A small network was shown many inputs. Here are its activations along a few directions, one row for each input.
Each table varies a few parts of the input and shows all the possible inputs, shuffled.
A made-up example of a description, with smaller parts first: one of 2 separate values, together with either a single point or one of 9 places around a ring or (one of 4 places along a line, together with one of 5 places around a ring).
Shared parts are said once, and a part with two or three values counts as separate values.
(in the rows, 128 means zero)

Other details of the inputs shift rows strongly along two fixed directions, in all tables alike. That doesn't count.

A family of inputs:
R1: [131 105 154 127 135 122 127 134  96 119 141  94 125]
R2: [165 149 150 118 101 107 138 116  99  88 126 102 134]
R3: [132 129 141 115 107 114 146 131 118  85 137 107 120]
R4: [ 81  76  86 152 160 183 111 125 169 190 122 194 116]
R5: [143 111 152 125 131 122 128 128  96 119 141  92 129]
R6: [ 91  98  72 142 128 167 125 124 178 166 122 208 102]
R7: [ 48  72 115  86 124 133 169 171 151 118 180 140  87]
R8: [120 151 144 108 134 103 137 135 134 110 133  92 131]
R9: [142 113 154 129 130 121 125 132  97 116 140  90 129]
R10: [173 180 107 162 126 137  98  93 144 159  79 167 158]
R11: [141 153  98 154 126 155 111 121 152 164  99 199 145]
R12: [142 166 100 147 144 135 101 108 157 175  95 169 143]
R13: [120 147 145 104 133 101 139 133 130 113 136  92 130]
R14: [ 92 101  73 142 129 172 126 115 183 169 117 213 109]
R15: [151 152 149 120 110 108 137 141 103  98 132 110 139]
R16: [151 152  98 158 120 157 109  99 155 150  90 190 142]
R17: [ 31  29 114 102 148 150 156 170 153 132 187 121  75]
R18: [183 151 123 177 142 155  85  89 122 174  83 163 167]
R19: [140 110 155 126 135 121 127 127  91 120 139  94 130]
R20: [153 124 166 132 132 115 124 127  86 105 129  80 141]
R21: [179 182 108 163 123 131  96 100 135 153  82 160 154]
R22: [161 133 168 131 127 119 123 123  91 103 129  76 149]
R23: [154 166 149 120 114 102 134 123 113  91 121  87 142]
R24: [ 66  82 118  93 121 125 163 172 138 115 175 134  89]
R25: [122 149 142 111 133  99 136 138 131 110 134  92 128]
R26: [ 31  62  98  83 131 129 168 166 166 121 184 126  69]
R27: [155 163 149 121 113  96 134 128 107  88 124  83 139]
R28: [137 112 162 126 134 121 129 125  94 116 136  89 137]
R29: [143 167 100 152 143 133  99 112 157 173  94 168 142]
R30: [161 155 153 115 106 104 138 135  93 100 132 107 141]
Each input here is: one of 5 places around a ring, together with either one of 2 separate values or one of 4 places along a line.
Which other rows does R30 become when the place on the line of 4 takes its other values? List them by row number.
> R2, R12, R26
Which other rows agree with R4 in the place on the ring of 5? List them by row number.
> R8, R11, R16, R22, R23
Start at R29 and move only the place on the line of 4, one step at a time. The first step leads to R21. Which rows follow, in order?
> R6, R24
Which other rows does R5 become when the place on the ring of 5 takes its other values? List them by row number.
> R9, R17, R18, R22

A family of inputs:
R31: [144 154 168  95 111  68 153 160  81  70 157  56 123]
R32: [197 206 164 147 124 105 107 106 102 105  84  96 178]
R33: [ 88  99 161  94 119 114 167 162 118  67 170  69 118]
R34: [ 42  94  62 132 166 177 124 133 218 203 126 213 109]
R35: [169 157 146 145 115 141 118 104 119 120  99 150 161]
R36: [147 136  99 149 116 151 117 118 135 165 109 206 136]
R37: [ 38  44  98 103 129 147 160 155 167 118 177 129  64]
R38: [ 86  30  87 183 195 212  81 124 148 245 126 206 119]
R39: [237 192 112 197 114 155  73  52 115 164  44 187 178]
R40: [151 154 166  99 114  79 139 114 101  79 135  41 133]
R41: [ 95 125 150  70 122  80 164 171 114  95 177  74 100]
R42: [ 65  80 116  96 131 116 156 144 149 103 164  96  81]
R43: [205 193 134 155 107 118 104 120  97 130  94 142 165]
What do these inputs look like to the network?
> either a single point or (one of 3 separate values, together with one of 4 places along a line)
Which other rows does R41 become when the choice among 3 separate values takes its other values? List them by row number.
> R34, R40

A family of inputs:
R44: [124 131 118 129 125 134 126 122 146 136 125 139 123]
R45: [125 123 114 128 125 134 129 124 130 135 129 147 120]
R46: [131 130 119 132 121 135 127 115 135 133 119 147 128]
R47: [118 123 116 131 127 141 129 123 139 131 121 149 127]
R48: [128 125 112 131 128 132 126 127 138 139 127 148 121]
R49: [ 91 103 136  92 127 102 157 151 122  98 165  84 101]
R50: [123 125 119 131 125 137 128 131 127 141 126 151 128]
R51: [131 131 118 133 123 132 125 120 142 135 121 146 127]
R52: [115 127 121 129 134 138 128 135 145 137 131 142 125]
R53: [137 108 133 144 140 151 116 116 119 151 126 127 146]
R54: [119 133 116 132 135 131 123 123 143 134 118 136 129]
R55: [167 158 174 116 113  94 138 135  88  79 133  73 146]
R56: [124 135 118 133 133 128 123 131 134 147 121 140 131]
R57: [115 121 121 131 129 140 132 132 135 134 129 151 125]
R58: [119 125 111 125 130 134 127 130 142 140 133 140 118]
R59: [174 161 170 118 110  92 131 132  83  90 128  79 150]
R60: [ 97 111 144  96 121 103 156 143 125  94 158  80 106]
R61: [124  96 120 152 136 148 114 131 123 140 128 132 119]
R62: [119 129 119 127 130 135 124 136 137 144 130 142 126]
R63: [115 131 118 135 138 131 125 131 142 141 124 142 129]
R64: [225 180 166 169 139 122  81  83  79 145  76 117 179]
R65: [130 131 118 135 129 137 124 124 142 132 117 147 131]
R66: [ 94 108 145  94 124 114 156 150 127  89 159  85 108]
What do these inputs look like to the network?
> either one of 3 separate values or (one of 4 places along a line, together with one of 5 places around a ring)
Which other rows does R56 become when the place on the line of 4 takes its other values? List them by row number.
> R50, R59, R62
